These are the activations of a small neural network, seen along a few directions. Each row is one input.
Each table varies a few parts of the input and shows all the possible inputs, shuffled.
A made-up example of a description, with smaller parts first: one of 5 places around a ring, together with either a single point or one of 9 places along a line or (one of 3 separate values, together with one of 6 places along a line).
Shared parts are said once, and a part with two or three values counts as separate values.
In the rows, 128 means zero.

Other details of the inputs shift rows strongly along two fixed directions, in all tables alike. That doesn't count.

Rows:
r1: [114 114 148  72 113 135  58 225 142 151 123]
r2: [199 186 129 128 163 190 149 175 142 110 125]
r3: [ 37  40 113 129 121 113 119 112 138 162 153]
r4: [ 61  44 114 131  76  90  88  82 109 145 100]
r5: [ 59  39 104 135 114  86  82  80 135 149 103]
r6: [ 43  71 127 123 102  56 105 117 106 156 145]
r7: [118 112 163 107 133 123  19 198 135 149 136]
r8: [ 46  32 101 116 109 110 104  89 152 146  95]
r9: [233 197 141 120 119 164 116 143 119  97  78]
r10: [231 199 147 117 121 158 114 143 122  92  80]
r11: [129 152 118 167 133  99 194  63 108 115 163]
r12: [115 113 156  78 114 137  48 219 157 162 121]
r13: [111 131 110 164 147 137 203  76 137 124 139]
r14: [131 151 120 169 132  99 192  61 111 118 164]
r15: [106 148 116 136 127 100 219  83 123 115 137]
r16: [199 193 145 106 148 162 142 176 156 122 128]
r17: [235 195 135 127 122 171 119 141 119  98  78]
r18: [109 114 156  75 108 146  53 219 127 146 124]
r19: [211 194 150 134 172 150 116 154 136 108 147]
r20: [216 208 142 129 154 137 133 166 132 116 134]
r21: [ 39  55 115 145 116  85 101 114 101 153 147]
r22: [115 116 159  96 129 120  27 208 115 136 131]
r23: [107 109 153  79 125 146  50 218 138 135 130]
r24: [114 132 119 147 131 120 208  63 137 125 162]
r25: [127 134 118 130  97 125 197  55 126  97  95]
r26: [ 35  51 130 116 118  97 113 108 141 150 160]
r27: [218 199 144 126 160 137 126 160 140 125 140]
r28: [115 134 102 158 146 137 212  83 126 113 144]
r29: [115 105 141 112 131 134  38 207 110 149 124]
r30: [ 32  60 132 121  95  98 116 108 137 162 150]
r31: [212 207 148 131 154 137 122 165 139 125 128]
r32: [217 174 116 117 153 194 133 149 157 104  70]
r33: [117 113 155 100 130 123  28 205 120 138 139]
r34: [127  85 124  88  98 171  53 181 142 147  71]
r35: [125 116 149  94 119 110  37 209 128 155 136]
r36: [ 27  58 134 123 113  94 113 108 141 149 148]
r37: [ 41  67 129 131  98  72 100 110 100 153 157]
r38: [127 141 112 184 153 115 181  69 120 125 147]
r39: [126 143 127 168 152  99 177  62 122 112 163]
r40: [112 136 105 155 144 135 212  87 119 112 137]
r41: [213 193 132 149 169 167 128 165 124 112 133]
r42: [115 112 148  72 113 135  54 225 146 152 127]
r43: [130 144 105 177 150 115 191  76 105 114 150]
r44: [ 25  50 113 123 111 106 123 123 116 150 136]
r45: [108 133 124 148 145 120 200  70 139 111 155]
r46: [107 138 120 148 142 117 207  73 133 104 154]
r47: [127 110 158 102 119 128  26 197 130 160 146]
r48: [ 46  68 123 126 103  58 105 115 112 158 153]
r49: [217 203 146 127 157 139 124 165 138 123 136]
r50: [210 210 143 123 151 135 134 172 121 112 126]
r51: [217 190 139 101 113 187 135 153 135  95  71]
r52: [213 189 136 148 172 169 121 163 131 118 135]
r53: [121 151 124 163 146  95 185  71 105 101 154]
r54: [147 128 101 165 116 122 176  47 112 113  97]
r55: [218 178 129 113 128 196 137 143 143  98  74]
r56: [145 125  91 167 133 123 174  49 123 117  94]
r57: [219 182 130 111 121 195 139 148 138  97  71]
r58: [210 205 147 134 166 151 123 163 124  96 141]
r59: [ 33  42 115 130 117 113 118 114 136 161 149]
r60: [129  96 139  77  82 165  48 187 135 138  74]
r61: [113 135 122 148 128 122 205  69 135 124 157]
r62: [108 146 114 137 127 102 219  84 126 115 140]
r63: [ 59  38 100 137 109  90  84  83 128 152 100]
r64: [107 141 118 147 143 117 209  74 129 101 153]
r65: [209 210 149 129 148 151 129 166 110 107 131]
r66: [108 144 119 143 124 118 213  78 118 112 148]
r67: [117  99 137 116 133 137  34 204 120 152 135]
r68: [145 127  92 166 127 124 175  50 118 119  92]
r69: [128 117  89 148 120 146 195  57 134 117  86]
r70: [129 154 118 165 131 100 194  66 104 114 160]
r71: [ 53  59 131 134 107  76  92  99 120 166 170]
r72: [104 143 121 143 141 115 208  79 122  99 145]
r73: [130 119  97 146 110 145 196  56 129 112  91]
r74: [133 131 108 180 159 114 184  65 121 126 159]
r75: [ 40  55 124 109 105  83 122 114 146 167 154]
r76: [112 107 154  81 109 149  50 213 142 153 136]
r77: [198 190 127 125 161 189 153 177 134 106 122]
r78: [148 128  97 165 120 126 174  51 115 116  94]
r79: [149 130 107 162 116 120 173  43 115 107 100]
r80: [123 115 161 106 116 127  24 198 131 161 138]
r81: [110 143 116 144 124 119 213  76 121 114 152]
r82: [197 197 143 112 142 175 147 173 137 109 134]
r83: [126  83 118  89 111 170  51 182 150 148  71]
r84: [120 110 157 102 132 123  24 203 128 142 143]
r85: [116 111 150  74 114 136  54 223 150 155 127]
r86: [ 21  60 130 111 109  89 120 118 119 137 143]
Description of these inputs: one of 2 separate values, together with either one of 11 places along a line or (one of 4 places along a line, together with one of 8 places along a line).
The inputs of r78 and r34 match in every part but the choice among 2 separate values. If r37 is changed in the same way as r78 into r34, which row does it become?
Answer: r66
The inputs of r67 and r28 match in every part but the choice among 2 separate values. If r52 is changed in the same way as r67 into r28, which row does it become?
Answer: r59
Change only the place on the line of 8 in r65. List by row number the other rows that result.
Answer: r11, r14, r37, r47, r70, r71, r80
Change only the place on the line of 11 in r68. List by row number the other rows that result.
Answer: r4, r5, r9, r10, r17, r54, r56, r63, r78, r79
Change only the choice among 2 separate values in r7. List by row number the other rows that result.
Answer: r36

Rows:
r87: [147 150 109 168 112  93 209  23 115 108 121]
r88: [123 132 158  99 125 105  67 191 126 147 151]
r89: [194 159 119 135 146 171 144 117 150 115  94]
r90: [138 145 103 178 125 107 209  28 106  99 117]
r91: [ 85  82 120 140  98  83 120  72 109 131 117]
r92: [ 77  65 102 141 116 117 130  76 137 144 112]
r93: [ 58  80 116 140 136 106 146 100 140 149 163]
r94: [173 175 127 141 169 159 162 148 140 113 149]
r95: [173 182 137 144 163 150 157 147 125 115 149]
r96: [137 114 138 106 106 128  42 172 119 137  97]
r97: [ 77  75 107 143 108 102 121  79 107 136 119]
r98: [ 65 101 129 141 118  75 136 102 112 138 166]
r99: [ 69  99 136 137 118  72 136  97 112 137 169]
r100: [174 177 131 141 167 155 162 148 133 114 148]
r101: [ 76  72 109 148 109 107 125  81 112 140 114]
r102: [175 188 142 141 153 137 151 144 120 108 151]
r103: [ 86 114 147  52 102 167 121 212 160 135 119]
r104: [107  99 132  54  82 183 108 189 154 129  74]
r105: [114 109 144 101 141 145  73 189 155 153 144]
r106: [193 162 116 142 147 167 145 124 130 109  97]
r107: [126 131 159  99 116 109  65 188 130 149 152]
r108: [200 182 132 132 130 131 134 120 121 111 101]
r109: [174 186 135 139 162 145 153 147 120 111 155]
r110: [131  92 123 110 123 157  56 175 139 142  95]
The inputs of r87 and r107 match in every part but one. If r91 is changed in the same way as r87 into r107, which row does it become?
Answer: r99
Describe the family of inputs behind these rows.
Answer: one of 2 separate values, together with either a single point or one of 11 places along a line

Rows:
r111: [ 71  91 124 130  99  79 143  78 118 136 136]
r112: [105 113 149 119 134 116  64 182 122 149 161]
r113: [110 101 143  92 104 134  64 173 134 139 111]
r114: [155 149  96 175 154 139 226  40 137 106 121]
r115: [ 34  78 114 135 121  91 180  85 125 136 159]
r116: [ 58  69 104 134 102 110 165  69 132 138 119]
r117: [213 186 128 135 153 175 130 151 129 108 105]
r118: [205 177 123 136 152 174 134 146 133 111 103]
r119: [ 60  77 110 134  97  97 157  70 119 132 126]
r120: [123 100 132 114 121 137  57 167 125 143 114]
r121: [100 107 151  92 126 138  78 194 144 148 150]
r122: [113 108 146  94 100 118  65 170 126 143 114]
r123: [192 204 145 119 150 140 154 167 134 116 147]
r124: [215 191 135 135 156 166 125 148 132 105 113]
r125: [215 180 125 133 158 185 132 153 141 112 100]
r126: [ 66  87 119 133  96  84 150  75 115 132 129]
r127: [213 188 136 135 150 159 122 152 125 107 112]
r128: [104  95 132  96 101 139  79 166 130 141 105]
r129: [128 108 147 107 119 118  37 178 125 150 124]
r130: [ 57  65 104 131 105 111 163  70 141 139 118]
r131: [ 51  79 117 156 136  91 158  77 129 144 177]
r132: [104 105 139 109 144 138  67 195 135 146 144]
r133: [102  90 129  96 102 142  80 166 136 144 101]
r134: [124 107 144 111 117 119  45 173 122 148 119]
r135: [151 181 115 177 162 100 224  65 121 111 170]
r136: [164 171 111 177 146 113 211  47 113 100 132]
r137: [156 171 113 157 128 120 227  53 118  93 124]
r138: [194 208 153 121 152 153 148 173 126 108 150]
The inputs of r122 and r134 match in every part but one. If r116 is changed in the same way as r122 into r134, which row does it become?
Answer: r125
Describe the family of inputs behind these rows.
Answer: one of 2 separate values, together with either one of 4 places along a line or one of 10 places along a line
Change only the place on the line of 4 in r132. List by row number the other rows that result.
Answer: r112, r131, r135
